Here are a small network's activations along a few directions, averaged over the inputs that share one value of a field.
Values that are neighbours, or in one group, have similar rows; names and order tell nothing.
In the rows, zero is written as 500.
Random noise pushes rows far along 4 fixed directions. That doesn't count. These rows show it; they differ only by the noise:
364 554 646 306 414 472 651 377 805 382 430 457 320 507
546 443 305 410 471 552 562 547 497 485 520 562 603 618
644 269  13 330 467 622 461 684 599 431 666 901 927 660
552 399 337 489 443 546 502 507 472 438 543 580 640 605
632 445 145 274 514 614 607 704 530 562 506 654 648 660
568 521 613 207 400 588 634 580 892 415 325 589 273 497


Values of VOZI:
zatad: 593 618 642 661 625 538 352 661 365 573 384 408 367 344
vadiz: 469 438 308 539 486 478 524 490 236 488 700 445 731 606
nanos: 319 562 607 513 454 369 502 324 497 467 603 458 511 418
nimu: 294 545 546 692 619 352 401 301 459 522 624 383 539 435
suf: 541 363 665 594 324 530 416 379 641 279 492 581 504 499
dopu:  58 727 295 341 715 300 788 238 335 728 676 210 556 634
pura: 305 576 307 377 744 415 540 564 632 611 548 510 626 447
viro: 626 361 724 696 326 561 359 416 525 379 460 554 477 435
rolos: 440 576 499 507 623 450 483 580 486 584 511 517 446 380
rari: 692 386 615 906 469 517 226 527 179 473 550 571 632 427
zupef: 691 467 152 348 659 585 491 755 504 714 531 722 676 564
todo: 456 538 437  75 454 532 642 664 866 500 520 723 473 504
The values of VOZI form a 2 by 6 grid.
Question: Name the neighbours of vadiz, in listed order.
Answer: suf, todo
Question: Name the neighbours of zupef, in listed order.
Answer: nimu, dopu, rari
Question: Name the neighbours of zatad, in listed order.
Answer: pura, rolos
Each value of VOZI is a pair of two hidden parts, and every pair occurs once (2 first parts, 6 second parts).
Question: dopu and pura share the first part; dopu and nanos share the second. Which value has the first part of nanos and the second part of pura?
Answer: zatad
Question: todo and rari share the first part; todo and viro share the second. Which value has the first part of viro and the second part of rari?
Answer: zupef

Values of DAS:
lumi: 410 654 365 320 478 471 715 378 531 501 603 481 620 661
duf: 602 485 723 518 317 470 492 607 454 496 514 577 414 365
peta: 677 386 461 409 599 612 415 844 740 396 438 717 546 462
vira: 490 595 519 696 601 463 360 585 430 421 508 574 391 379
gikon: 422 537 463 419 435 530 618 408 583 421 515 309 363 629
lugev: 362 545 497 459 398 491 459 521 331 429 576 486 562 491
pep: 694 486 397 204 489 583 647 682 529 650 528 675 475 618
gef: 590 340 480 711 397 488 372 388 593 403 464 473 560 573
nikod: 413 462 391 324 495 553 626 480 738 545 399 754 495 615
rof: 582 613 593 559 566 513 456 475 494 608 311 359 379 407
tuti: 651 262 261 669 434 644 393 705 253 305 584 562 781 504
basi: 673 258 509 522 484 657 251 657 908 348 385 839 739 392
nava: 489 568 504 371 614 560 558 472 597 732 467 506 338 381
keba: 420 396 652 350 474 342 509 260 786 379 493 634 444 440
tob: 479 585 707 503 510 429 422 492 510 560 589 449 459 402
Each value of DAS is a pair of two hidden parts, and every pair occurs once (5 first parts, 3 second parts).
Question: basi and nava share the first part; basi and tuti share the second. Which value has the first part of tuti and the second part of nava?
Answer: duf
Question: vira and peta share the first part; vira and lumi share the second. Which value has the first part of lumi and the second part of peta?
Answer: gikon

Values of DOB:
tudub: 338 541 391 539 654 466 403 479 448 520 585 476 605 450
pepi: 424 684 905 552 461 454 634 406 362 540 431 185 193 436
let: 587 374 567 493 374 567 479 514 535 426 523 469 506 518
lale: 332 558 411 474 538 458 669 401 483 506 428 289 509 672
vod: 626 545 784 640 430 487 381 501 511 574 353 455 383 364
ziki: 564 493 662 346 442 459 546 427 641 494 458 532 368 503
dup: 627 445 746 626 567 524 343 538 757 422 362 543 310 334
tif: 977 541 586 736 425 717 435 690  83 607 170 415 227 589
mobes: 450 553 324 373 542 519 714 436 414 617 472 297 515 613
pav: 686 527 446 459 530 571 552 768 330 577 357 582 335 479
sariv: 566 517 605 489 516 548 505 534 589 604 370 584 294 446
doguk: 454 599 524 520 566 458 453 579 442 550 486 430 528 392
zopu: 613 542 495 289 373 600 564 710 717 422 439 587 343 509
The values of DOB form a line.
Question: A walk along DOB starts at dup and steps to its neighbour tudub. Put ziki, pav, sariv, doguk in the order it reaches them.
Answer: doguk, sariv, pav, ziki
Question: How many steps from neighbour to neighbour lead from let to vod, at the fewest?
Answer: 7
Question: Name the neighbours of lale, in listed order.
Answer: mobes
